These are the activations of a small neural network, seen along a few directions. Each row is one input.
In each table, some parts of the input vary, and every possible input appears once, in random order.
A made-up example of a description, with smaller parts first: one of 6 places along a line, together with either a single point or one of 9 places around a ring or (one of 2 separate values, together with one of 5 places around a ring).
Shared parts are said once, and a part with two or three values counts as separate values.
In the rows, 128 means zero.

Other details of the inputs shift rows strongly along three fixed directions, in all tables alike. That doesn't count.
These rows show it; all are for the same input, with only those details redrawn:
[ 69 126  79 193 110  84  40 170 104  78  72  98 126]
[126 163  88  93 164 150 189  83 152 124  97 154 150]
[159 105 166 153 179 115  71  80  84 153 161  86  73]
[103 158  63 142 180 144  76  65  98 127  97  76 145]
[153  77 217 157  96  59 148 204 145 105 144 190  55]
[102 156  63 143 178 146  75  61  92 127  95  71 144]
[ 71 125  81 192 109  84  39 171 104  77  72  98 127]
[126  72 186 206 108  54  36 186  89 104 139 107  51]

A family of inputs:
R1: [151 193  94  90 141 153 179  95 144 140  99 162 158]
R2: [143  83 173 139 155 154  68 106  86 174 192  60 111]
R3: [177 108 213  96 159 129 183 111 136 180 152 172  86]
R4: [164  99 208  92 139 145 184 119 133 168 193 137 124]
R5: [ 97 121 107 147  92 102 147 189 160  79  82 187 121]
R6: [109 141  85  54 102 146 195  85 159 151 134 117 167]
R7: [ 83 148  83 179  68 104  33 185  94  84 116  71 170]
R8: [ 90 120 121 136  88 112 143 198 158 105  64 191 137]
R9: [139  86 177 141 152 152  61 100  82 169 194  63 114]
R10: [178  98 189  72 120 102 188  91 147 189 155 157  60]
R11: [122 154  90  78 143 160 193  98 142 109 143 133 186]
R12: [196 118 188 105 121 157 174 121 149 165 207 138 113]
R13: [115 158 116 147  70  96 143 196 162  94  73 175 136]
R14: [135 183  94  90 120 172 185  99 156 133 139 127 193]
R15: [119 142  77  88 144 181 194  99 161 119 142 129 178]
R16: [172 100 210  83 140 139 183 125 124 163 196 147 126]
R17: [181 124 159 160 153 139  56  90  93 175 160  81  75]
R18: [112 170  63 140 135 182  67  79 101 137 140  51 181]
R19: [102 118 102 146  94 104 151 194 165  82  77 179 123]
R20: [116 153  88  85 146 165 196  93 154 114 141 127 187]
R21: [ 92 130 125 128  89  95 145 203 141  98  61 189 143]
R22: [123 151  95  86 159 175 183  99 154 158  84 160 155]
R23: [154  76 215 159  95  57 147 206 147 106 145 191  57]
R24: [107 158  60 136 179 142  73  66  82 123  97  79 146]
R25: [148  88 162 150 157 142  66  90  86 143 211  61 102]
R26: [118 151 112 149  67 109 143 195 167  98  79 188 132]
The inputs of R25 and R5 match in every part but one. If R7 is changed in the same way as R25 into R5, which row does it become? -> R1
What is each input in this table made of? -> one of 2 separate values, together with either a single point or (one of 3 separate values, together with one of 4 places along a line)
Change only the choice among 2 separate values in R17. List by row number the other rows that result. -> R12
Change only the choice among 3 separate values in R9. List by row number the other rows that result. -> R18, R25

A family of inputs:
R27: [108 126 111 126 126 142 133 141 133 117 118 133 155]
R28: [106 127 116 127 126 133 139 140 135 107 126 130 152]
R29: [124 109 138 156 126  99  82 130 109 128 126 109  91]
R30: [159 146 129  97 144 152 159  79 134 158 155 123 127]
R31: [112  99 138 148 114 109  83 137 107 127 144  93 110]
R32: [121 149 110 129 113 139 127 140 135 128 108 128 149]
R33: [116 141 106 136 140 126 133 129 134 107 103 139 138]
R34: [124 146 103 128 113 126 137 133 136 109 124 127 143]
R35: [154 139 136 107 174 156 156  85 129 152 134 144 121]
R36: [176 120 177 134 153 146 108  99 104 163 179 112  99]
R37: [159  94 205 125  93  87 196 201 170 124 129 218  85]
R38: [154 140 125 101 170 143 161  77 131 143 140 133 117]
R39: [138 120 146 162 122 116  82 141 110 119 150 104 115]
R40: [123 113 141 151 125 102  78 133 104 135 117 112  97]
R41: [119 149 105 121 106 131 126 134 135 129 109 128 148]
R42: [105 128 110 122 121 139 133 139 133 125 109 126 155]
R43: [105 128 102 121 121 128 138 133 132 106 122 121 151]
R44: [101 130 107 113 115 131 133 134 132 126 110 125 151]
The inputs of R36 and R35 match in every part but one. If R41 is changed in the same way as R36 into R35, which row does it become? -> R40
What is each input in this table made of? -> one of 3 separate values, together with one of 6 places around a ring
Change only the place on the ring of 6 in R28. List by row number the other rows that result. -> R27, R31, R42, R43, R44
